A small network was shown many inputs. Here are its activations along a few directions, one row for each input.
In each table, some parts of the input vary, and every possible input appears once, in random order.
A made-up example of a description, with smaller parts first: line(6) and (point or ring(9) or (values(2) and ring(8))).
Shared parts are said once, and a part with two or three values counts as separate values.

Other details of the inputs shift rows strongly along two fixed directions, in all tables alike. That doesn't count.

Table:
r1: | -220 |  411 |  460 |  466 |  216 | -336 |  -41 |   20 |  222 |  146 | -535 |
r2: |  278 | -312 | -765 |  -27 |  123 |  316 |  366 |   66 |  134 | -482 |  669 |
r3: |  312 | -284 | -602 |  121 |  114 |  -81 |  304 |  251 |  257 | -707 |  570 |
r4: |  354 | -246 | -200 | -195 |   85 |  144 |  350 |   -9 |   -9 |  151 |  312 |
r5: | -257 |  500 |  532 | -296 |  203 | -131 | -218 | -186 | -387 |   79 | -439 |
r6: | -364 |   53 |  143 |  -57 |  -72 | -273 |  209 |  436 | -149 | -102 | -143 |
r7: |  354 |   34 |   81 |  218 |  -77 |   77 | -186 | -217 |  494 |   11 |  184 |
r8: |  -34 |  431 |  600 | -271 | -123 |  117 | -301 | -407 | -152 |  396 | -264 |
r9: | -137 |    4 | -134 | -452 |  -26 | -138 |   95 |  -72 | -518 | -104 |   13 |
r10: | -265 |  459 | -219 |  -51 | -455 | -107 |  279 | -264 | -326 | -152 |  -52 |
r11: | -580 |  379 |  326 |  229 |  166 | -369 | -385 |   60 |  -53 |   40 | -557 |
r12: | -606 |  218 |  392 |   23 |  150 | -175 | -406 |  131 | -111 |  -16 | -619 |
r13: | -285 | -192 | -535 | -242 | -112 |  238 |  400 |  197 | -341 | -543 |  168 |
r14: |  444 |  -97 | -133 |  343 |  324 |  359 |  278 |  -86 |  454 |  173 |  280 |
r15: |  -13 | -161 | -218 |   43 | -460 | -290 | -339 |  -27 | -429 |  160 | -158 |
r16: | -303 |   81 |  475 | -234 |   76 | -388 | -411 |    8 | -243 |  101 | -450 |
r17: | -134 |  239 |  716 | -101 | -115 |  -58 | -474 | -128 |   73 |  311 | -275 |
r18: |  793 |  -81 |  271 |   -9 |  217 |  773 | -362 | -477 |  658 |  511 |  264 |
r19: |  316 | -106 |  125 |  176 |  360 |  508 |  131 |  -66 |  383 |  290 |    5 |
r20: | -703 |  576 |  151 |  -46 | -441 | -150 |  -87 | -329 | -426 |  269 | -474 |
r21: |  296 |  264 |    9 |  323 |  262 |    0 |  400 | -158 |  183 |   14 |  -15 |
r22: |  417 |  -74 |  470 |  -76 |  450 |  111 | -433 |  -20 |  401 |   11 |   32 |
r23: | -307 | -143 |   36 | -137 |  -82 | -367 |  137 |  293 | -189 |   78 | -145 |
r24: | -401 |  195 | -586 |  -59 | -185 | -279 |  584 |   90 | -586 | -772 |  192 |
r25: |  584 | -217 |   51 |  279 |  431 | -125 | -664 | -142 |   38 |  206 |  -73 |
r26: | -482 |  144 |  -42 | -487 | -578 | -156 |   61 | -222 | -666 |  150 | -136 |
r27: |  605 | -362 |  -85 |  418 |  254 |  -52 | -247 |   38 |  100 |  308 |   -8 |
r28: |  320 | -168 |  342 |  307 |  437 |  316 | -190 |  139 |  714 |  310 | -106 |
r29: | -199 | -454 | -526 | -150 | -522 |  204 |  267 |  357 |   -5 | -355 |  399 |
r30: |  264 |  -50 |  -14 | -109 |   76 |  213 |  403 |  106 |  -45 |  -15 |  256 |
r31: | -275 | -385 | -452 | -465 | -617 | -174 |  194 |  200 | -318 | -252 |  279 |
r32: |  478 | -351 |  -78 |  521 |  397 |  275 |   43 |  191 |  817 |  117 |  370 |
r33: | -252 | -304 | -592 |   -5 | -476 |   -3 |  244 |  229 |   27 | -332 |  454 |
Each input here is: values(3) and (point or (values(2) and line(5))).
Changing only the values(3) part turns r25 into r15. The same change can be made to r3. Which row results? -> r7
Change only the values(3) part in r33. List by row number the other rows that result. -> r11, r32
Which other rows agree with r21 in the values(3) part? List them by row number. -> r1, r4, r6, r14, r19, r23, r27, r28, r30, r32
Change only the line(5) part in r26. List by row number the other rows that result. -> r8, r10, r18, r20
Change only the line(5) part in r24. List by row number the other rows that result. -> r2, r5, r9, r13

Table:
r34: |  234 | -128 |  390 |   40 |    3 |    5 | -449 |  -80 |  379 |  207 |   -1 |
r35: |  237 |  -88 |  377 |   80 |  348 |  -49 | -234 |  129 |  319 |  183 | -150 |
r36: | -141 | -139 | -212 |  -98 |  -68 | -277 |  217 |  212 | -246 | -200 |  -19 |
r37: | -593 |  -74 |  -55 |  -73 | -293 | -133 | -108 |  223 | -322 | -125 | -294 |
r38: |  350 | -242 |  153 |  121 |  244 |  227 | -279 |  110 |  425 |  164 |  108 |
r39: | -213 |  130 | -222 |   87 |  -41 | -229 |  227 |   52 | -369 | -114 |  -82 |
r40: |  295 | -213 | -329 | -125 |  -37 |  193 |  -87 | -115 |  -54 |  -28 |  184 |
r41: |  -37 | -215 | -475 |   23 |   -5 | -126 |  344 |  222 |  -69 | -227 |  255 |
r42: |  -75 |  287 |  266 | -134 |  -30 |  303 |  143 | -170 |   66 |  160 |  -43 |
r43: |  890 | -477 | -144 |   20 |   39 |  302 | -183 |  -96 |  527 |   15 |  643 |
r44: |   -8 |  296 |   96 |  304 |   53 |  -69 |  -46 | -221 |   11 |   91 | -172 |
r45: | -288 |  365 |  256 |  357 |   31 | -216 | -131 | -113 |  -18 |  169 | -381 |
r46: |    2 | -146 | -372 | -226 |  -56 |  111 |  256 |  169 | -137 | -351 |  387 |
r47: |  212 |  -11 | -154 |   13 |  260 |  141 |  208 |   17 |  161 | -219 |  230 |
r48: |   -9 | -269 | -383 |  -87 | -107 |  -20 |  146 |  199 | -171 | -166 |  265 |
r49: | -216 |  349 |  482 | -177 | -115 | -176 | -330 | -273 | -130 |   44 | -291 |
r50: |  187 |   68 |  333 |   61 |   46 |  283 |  -70 | -258 |  324 |  476 |  -37 |
r51: | -333 |   82 |  294 |   -8 |  -11 | -145 | -408 | -177 | -215 |  286 | -415 |
r52: |  108 |  168 |  267 |    6 |  214 | -214 | -125 | -124 | -175 |  181 | -290 |
r53: |  -71 |  321 |   91 |  171 |  135 |   41 |   63 | -135 |  147 |  -87 | -128 |
r54: |  107 | -128 | -374 | -154 | -311 |  236 |  501 |   21 | -134 | -105 |  354 |
r55: | -339 |  -83 | -231 |  101 |  -17 | -168 |  219 |  393 |  -74 | -199 |  -31 |
r56: | -145 |  -91 |  -26 |  -74 | -181 |  185 |  230 |  175 |  221 |  132 |  113 |
r57: |  282 |  -49 |   43 | -128 |  287 |   63 |   84 |    5 |  117 | -138 |  153 |
r58: | -139 |    9 | -200 |  -75 | -156 | -105 |   95 |   35 | -439 | -108 |  -46 |
r59: |  -96 |  290 |  310 | -106 | -133 | -238 | -351 | -298 | -253 |  231 | -334 |
r60: | 311 | -61 |  66 | 375 | 213 | 160 | -80 |  43 | 581 |  38 |  79 |
r61: | -514 |   47 | -247 | -294 | -313 |  -83 |  146 |   56 | -470 | -313 |  -55 |
What do these inputs look like to the network? -> line(4) and (point or line(6))
Changing only the line(4) part turns r37 into r51. The same change can be made to r60. Which row results? -> r45
Change only the line(4) part in r39. List by row number the other rows that result. -> r41, r47, r55
Which other rows agree with r61 in the line(4) part? List them by row number. -> r42, r46, r47, r49, r53, r57
Change only the line(6) part in r44. List by row number the other rows that result. -> r39, r40, r52, r58, r59

Table:
r62: | -300 | -181 |  170 | -280 | -334 |  -42 | -287 |  151 |  -90 |   65 | -106 |
r63: |  607 |   65 |  343 |  203 |  598 |   10 | -443 | -220 |  361 |   64 |  -82 |
r64: |   49 | -275 | -506 | -285 | -245 | -112 |  229 |  120 | -377 | -206 |  310 |
r65: | -153 |  338 |  479 |  -38 |    0 |   96 | -100 | -290 |  -59 |  406 | -401 |
r66: | -487 |  300 |   44 |  -47 |   49 | -106 |  376 |  199 | -152 | -192 | -151 |
r67: | -798 |   72 |  421 |   39 | -204 | -412 | -320 |  355 | -256 |   13 | -588 |
r68: | -595 |  108 | -549 |  -86 | -668 | -173 |  429 |   39 | -496 | -358 |  145 |
r69: | -384 |   39 | -155 |  180 |  -39 | -218 |  113 |  167 | -259 |    4 | -209 |
r70: |  566 | -277 |  -46 |  179 |  358 |  -34 | -111 |   32 |  278 |   42 |  178 |
r71: |  524 |  -21 |  317 |   85 |  178 |  291 | -384 | -356 |  309 |  563 |  -61 |
r72: | -263 |  459 |  344 |  417 |   55 | -173 | -243 | -214 |  181 |  260 | -448 |
r73: |  642 | -375 | -574 | -245 |   47 |  231 |   98 |  -22 |   24 | -393 |  652 |
r74: |  318 | -182 | -345 | -320 |  -70 |  411 |  478 |   48 |  111 | -332 |  638 |
r75: | 275 | -70 |  57 | 198 | 272 | 230 | 164 | -10 | 426 |  64 | 122 |
What do these inputs look like to the network? -> values(2) and (point or line(6))
Start at r73 and move only the line(6) part, one step at a time. The first step leads to r64. Which rows follow, in order? -> r71, r68, r65, r74
Change only the values(2) part in r75. List by row number the other rows that result. -> r65
